A small network was shown many inputs. Here are its activations along a few directions, one row for each input.
Each table varies a few parts of the input and shows all the possible inputs, shuffled.
A made-up example of a description, with smaller parts first: values(2) and (point or line(9) or (line(4) and ring(8))).
Shared parts are said once, and a part with two or three values counts as separate values.

A family of inputs:
row 1: [-1.66 -1.30  1.64 -1.32  0.74 -1.70  2.97  1.54 -1.28  0.66  0.16]
row 2: [ 0.66 -2.02 -1.28  1.35  4.24 -2.96  1.68  1.76 -4.85 -2.38 -2.27]
row 3: [ 0.76  2.06  2.17 -0.80 -2.72  0.18 -0.78 -2.65  1.36 -0.17  1.07]
row 4: [ 2.78  2.32 -1.44 -0.58 -2.40  0.99 -1.20 -4.98  0.64 -0.68  0.09]
row 5: [-0.05 -1.02 -1.51  1.68  4.47 -3.30  1.95  1.24 -3.85 -1.59 -2.98]
row 6: [-1.48 -0.28  1.05 -0.67  1.47 -0.15  3.29  2.13 -1.46 -0.80 -0.23]
row 7: [ 0.21  0.88  1.35 -1.60 -3.45 -0.63 -0.62 -3.05  1.24  0.24  0.93]
row 8: [ 5.18 -3.35 -4.25  3.69 -1.74  3.44 -4.62 -0.82  5.90  2.95 -0.03]
row 9: [-0.13  1.86  0.41 -0.40 -2.38  1.29 -2.05 -2.11 -1.09 -1.25  0.85]
row 10: [-1.99  2.01  3.49 -2.14 -1.34  0.30  0.68  1.22  0.93  1.01  1.33]
row 11: [ 1.53  3.27 -1.96  0.31 -1.85  1.04 -2.67 -5.14 -0.49  0.05 -0.33]
row 12: [-0.96  2.18  0.24 -0.87 -2.09  0.90 -1.71 -2.43  1.09 -1.04  1.83]
row 13: [-1.15 -0.12  2.49 -0.53  1.48 -0.89  2.82  1.98 -1.15  0.25  0.31]
row 14: [ 3.21 -7.69 -3.45  4.73  4.72 -0.45 -0.12  5.37  2.69  1.45 -2.79]
row 15: [-2.34  1.86  2.04 -2.28 -1.36  1.04  1.14  1.37  0.64 -0.02  0.80]
row 16: [ 0.97 -2.97 -0.36  0.15  3.18 -4.86  3.08  0.82 -2.50 -0.85 -2.14]
row 17: [ 1.50 -1.80  0.48  0.96  3.93 -4.08  2.94  1.24 -2.39 -1.26 -1.99]
row 18: [ 2.27  2.27 -1.77  0.00 -2.04  1.34 -2.93 -4.60 -1.53 -0.74  0.39]
row 19: [-3.60  2.82  1.48 -1.37 -0.79  1.06 -0.32  1.24 -0.49  0.71  0.36]
row 20: [-0.15 -3.85 -0.63  1.83 -0.66  3.70 -2.34  5.41  5.95  3.69  0.64]
row 21: [-2.50  0.82  2.64 -2.92 -2.08 -0.52  0.83  0.79  0.81  1.42  1.18]
row 22: [-0.18 -1.69 -1.45  0.89  4.55 -3.37  2.03  1.43 -2.68 -2.15 -1.25]
row 23: [ 2.72 -3.80 -2.00  3.24 -2.07  3.48 -3.74  1.64  6.34  2.49  0.42]
row 24: [ 3.16  2.48 -0.04 -0.39 -2.39  0.23 -1.67 -5.16  0.93  0.35  0.60]
row 25: [ 2.58  1.31 -0.84 -1.21 -3.11 -0.57 -1.50 -5.55  0.81  0.76  0.46]
row 26: [-2.73  0.68  0.48  0.23  2.04 -0.14  1.82  1.99 -2.60 -0.07 -0.68]
row 27: [-3.69  2.15  1.55 -2.18 -0.71  1.02 -0.26  1.44  0.67  0.13  2.06]
row 28: [ 0.60 -5.99 -1.52  3.32  2.22  2.63 -0.24  6.12  3.93  2.93 -0.45]
row 29: [-0.87  2.86  0.20 -0.08 -2.18  0.97 -1.78 -2.64 -0.07 -0.46  0.14]
row 30: [ 1.17 -1.97 -0.96  0.80  3.91 -3.33  3.42  1.40 -2.70 -2.31 -2.52]
row 31: [-2.86  1.82  1.72 -1.71 -1.02  1.42 -0.61  1.74 -1.51 -0.08  1.06]
row 32: [-2.83  0.02  0.55 -0.58  2.11 -0.18  1.89  2.19 -1.42 -0.64  1.03]
row 33: [ 0.39  1.90  0.75 -0.97 -2.74  0.94 -0.31 -2.48  1.07 -1.20  0.56]
row 34: [ 1.45  2.60 -1.97 -0.47 -1.75  0.94 -2.59 -4.94  0.66 -0.53  1.37]
row 35: [-1.99 -0.32  0.73 -0.11  1.80  0.23  1.54  2.50 -3.61 -0.87  0.02]
- What is each input in this table made of? => line(5) and (point or line(6))
- Changing only the line(5) part turns row 6 into row 15. The same change can be made to row 32. Which row results? => row 27
- Start at row 17 and move only the line(5) part, one step at a time. The first step leads to row 13. Which rows follow, in order? => row 10, row 3, row 24
- Change only the line(5) part in row 21. List by row number the other rows that result. => row 1, row 7, row 16, row 25

A family of inputs:
row 36: [ 1.61 -5.27  1.32  1.16  3.73 -5.32  3.99  4.59 -6.03 -0.40 -3.72]
row 37: [ 3.41 -4.62 -4.16  1.70 -3.34 -0.55 -4.89 -1.81  6.05  4.69  0.36]
row 38: [-0.50 -2.80 -3.31  2.87  7.51 -5.15  1.51  2.07 -5.55 -1.78 -3.80]
row 39: [ 5.56 -1.88 -6.40  4.39 -1.16  3.50 -5.18 -2.51  3.79  1.50 -1.57]
row 40: [-2.04 -1.87 -2.92  1.50 -1.53  4.20 -5.62  4.15  8.41  4.14  3.67]
row 41: [ 0.64  4.17  3.75 -3.98 -5.33 -0.93 -0.57 -6.78 -5.03 -0.68  0.46]
row 42: [-6.55 -3.25  0.20 -0.50  7.04 -0.62  4.64  7.93 -1.78 -1.08  0.04]
row 43: [-1.06  7.04  5.16 -4.06 -4.15  0.04  2.51 -4.74  0.19 -2.40  2.24]
row 44: [-0.13 -2.78  2.30  0.47  5.78 -3.01  7.59  6.25 -1.25 -1.59 -1.76]
row 45: [-4.99  7.33  4.58 -4.30 -3.46  3.37  0.71 -1.91  0.08 -4.80  3.56]
row 46: [ 0.94  6.57  0.11 -1.70 -2.77  1.19 -2.56 -7.85 -7.66 -1.20 -0.87]
row 47: [ 3.12 -2.65 -0.64  2.44 -2.33  3.28 -2.14  0.61  8.79  3.60  1.37]
- Changing only one part turns row 45 into row 43. The same change can be made to row 42. Which row results? => row 44
- What is each input in this table made of? => values(3) and line(4)
- Start at row 40 and move only the line(4) part, one step at a time. The first step leads to row 47. Which rows follow, in order? => row 37, row 39
